Each row below holds a small network's activations on one input, seen along a few directions.
In each table, some parts of the input vary, and every possible input appears once, in random order.
A made-up example of a description, with smaller parts first: ring(5) and (point or (values(2) and line(4)) or ring(11)).
Shared parts are said once, and a part with two or three values counts as separate values.
In the rows, 128 means zero.

Other details of the inputs shift rows strongly along two fixed directions, in all tables alike. That doesn't count.

Rows:
r1: [185  95  91 104  11  62 105 135 186 144 134]
r2: [130 129 116 160 109 131 148 119 132 147 104]
r3: [110 136 133 122 144 125 131 129 136 124 127]
r4: [106 148 137 120 166 127 124 119 124 114 140]
r5: [172  56 123 149  89 187 113 143 102 120 111]
r6: [172  48 126 157  94 204 114 145  94 119 106]
r7: [108 162 141 129 163 129 141 124 113 124 132]
r8: [125 127 126 118 141 125 118 124 127 123 139]
r9: [162  43 134 170  93 223 127 154  95 122  91]
r10: [114 124 131 126 137 134 129 131 132 128 126]
r11: [107 136 132 122 146 125 130 128 135 127 130]
r12: [116 155 131 120 145 113 137 123 123 134 135]
r13: [176  70 109 134  43 136 114 144 146 135 114]
r14: [109 147 135 119 162 125 123 120 125 113 139]
r15: [173  99 118 138  68 135 125 136 123 139 121]
r16: [ 99 143 140 125 161 131 134 127 132 122 127]
r17: [118 132 134 122 156 133 122 123 122 118 136]
r18: [155  94 122 131 105 144 112 133 122 121 126]
r19: [144 101 116 122  87 121 121 134 145 135 125]
r20: [132 170 117  99 110  54 127 120 159 143 151]
r21: [130 121 131 124 141 134 119 126 124 121 134]
r22: [108 159 140 126 164 125 141 124 116 128 132]
r23: [109 126 140 134 153 150 134 133 123 122 121]
r24: [109 154 138 126 160 128 139 123 115 132 133]
r25: [100 144 144 127 186 146 127 123 111 109 135]
r26: [ 98 151 137 121 154 122 134 126 137 118 131]
r27: [ 99 150 134 167 163 152 158 114 117 138 102]
r28: [154 132 118 122  87  99 125 130 138 139 135]
r29: [132 116 124 123 110 122 125 134 143 130 126]
r30: [172  67 114 134  77 152 110 136 123 131 123]
r31: [ 98 143 136 122 159 128 132 125 132 125 129]
r32: [117 128 141 144 161 167 140 131  95 129 120]
r33: [167  41 130 163 106 222 117 145  83 123 105]
r34: [103 149 139 122 173 133 125 121 119 113 138]
r35: [124 174 117  98 120  55 127 118 155 143 153]
r36: [102 158 128 156 152 127 155 113 130 142 110]
r37: [ 99 144 141 128 162 137 133 129 128 119 125]
r38: [139 150 103  88  73  36 113 125 189 136 148]
r39: [166 147  99  92  55  32 115 124 176 151 151]
r40: [117 130 130 119 153 131 121 122 122 121 138]
r41: [109 157 141 130 165 133 139 127 111 125 129]
r42: [161 145 105 104  66  56 119 125 162 145 146]
r43: [106 156 145 135 172 144 142 127 104 123 127]
r44: [106 146 140 124 172 135 126 122 117 112 138]
r45: [131 168  98 124  84  43 137 109 181 157 129]
r46: [138 134 128 129 118 123 131 130 123 133 128]
r47: [170  61 123 145  92 179 114 139 108 124 115]
r48: [133 112 131 129 139 148 120 129 116 119 130]
r49: [103 139 138 128 155 136 132 131 129 119 124]
r50: [107 129 141 136 152 153 134 132 122 118 120]
r51: [115 149 141 132 160 137 140 126 111 130 128]
r52: [119 160 132 121 142 106 134 126 127 131 137]
Each input here is: values(4) and (point or (values(3) and line(4))).
Changing only the values(4) part turns r33 into r40. The same change can be made to r11. Which row results?
Answer: r19
Changing only the values(4) part turns r32 into r24. The same change can be made to r41. Which row results?
Answer: r46
Which other rows does r18 become when the values(3) part takes its other values? List them by row number.
Answer: r37, r46
Which other rows does r34 become when the values(3) part takes its other values? List them by row number.
Answer: r13, r42

Rows:
r53: [136  72 126 167 117 193 136 133 120 129  94]
r54: [127 185 130 111 144  79 133 115 127 128 153]
r55: [150 104 121 163  89 165 145 135 108 142  98]
r56: [ 86 157 134 105 168 109 118 124 149 103 140]
r57: [ 87 151 137 102 171 106 119 130 151 109 138]
r58: [174  99 127 151 107 160 125 133  91 135 121]
r59: [105 175 122 134 151  98 147 114 132 144 126]
r60: [107 180 124 121 136  80 150 120 146 145 127]
r61: [171 108 108  93  65  83 101 132 147 136 157]
r62: [107 154 163 150 211 187 150 130  70 117 122]
r63: [136  78 131 156 100 169 136 137 134 131  97]
r64: [ 95 178 131 133 154 103 150 120 129 144 128]
r65: [ 60 140 164 167 219 211 156 122  97 107  98]
r66: [116 161 129  92 159  83 112 114 132 122 160]
r67: [174 108 110  90  68  82 103 134 149 134 150]
r68: [147 108 104 121  55  85 121 128 182 146 127]
r69: [166  69 132 139 104 190 116 140  89 115 123]
r70: [180 122 113 120  67  95 116 129 133 147 144]
r71: [ 97 152 122 100 162  88 113 121 158 112 146]
r72: [140  58 131 145 110 194 112 150 115 114 112]
Changing only one part turns r68 into r63. The same change can be made to r61. Which row results?
Answer: r67
What do these inputs look like to the network?
Answer: values(4) and ring(5)
Which other rows does r60 become when the values(4) part takes its other values? List them by row number.
Answer: r55, r59, r64

Rows:
r73: [172  39 112 195  98 227 137 132  79 141  80]
r74: [ 83 217 154 137 222 116 160 104  94 136 146]
r75: [135  66 122 151 123 180 108 122 129 110 108]
r76: [119 151 111 138 139 100 130 102 136 144 124]
r77: [123 134 128  71 124  81  96 130 156 116 161]
r78: [ 82 128 154 165 147 196 165 150 118 125  85]
r79: [188 100  76 134  32  62 111 116 172 164 129]
r80: [147 172 124 124 115  82 140 109 125 153 142]
r81: [147  90 122 143  44 133 148 154 156 148  89]
r82: [173  27 108 161  73 183 101 133 136 119 103]
r83: [134 166 135  93 145  92 124 134 119 117 155]
r84: [ 97 167 128 119 104  74 152 141 185 146 120]
r85: [157 110 149 130 132 173 122 147  81 115 126]
r86: [111 137 104 101 130  68 108 105 182 115 145]
r87: [144 152 140 105 136 106 119 139 115 120 152]
r88: [160  82 117 143  23 131 140 158 166 153  89]
r89: [109 138 131  79 140  98 102 133 146 109 163]
r90: [139 119 153 136 152 184 127 148  71 108 130]
r91: [122 134 129  75 132  80 100 135 157 118 164]
r92: [112 162 107 134 139  86 131 101 143 141 133]
r93: [110 102 150 108 173 175 116 142 103 103 138]
r94: [113 150 153 171 186 195 160 121  58 130 119]
r95: [148 176 113 116 111  67 143 111 132 153 148]
r96: [ 44 152 152 144 251 181 132 106 113  87 125]
Changing only one part turns r76 into r92. The same change can be made to r80. Which row results?
Answer: r94
What do these inputs look like to the network?
Answer: values(4) and (point or ring(5))
Which other rows does r91 become when the ring(5) part takes its other values? List them by row number.
Answer: r74, r79, r82, r87
Which other rows agree with r83 in the values(4) part? List them by row number.
Answer: r73, r81, r86, r93, r95
Which other rows does r88 become when the values(4) part takes its other values? List them by row number.
Answer: r78, r81, r84
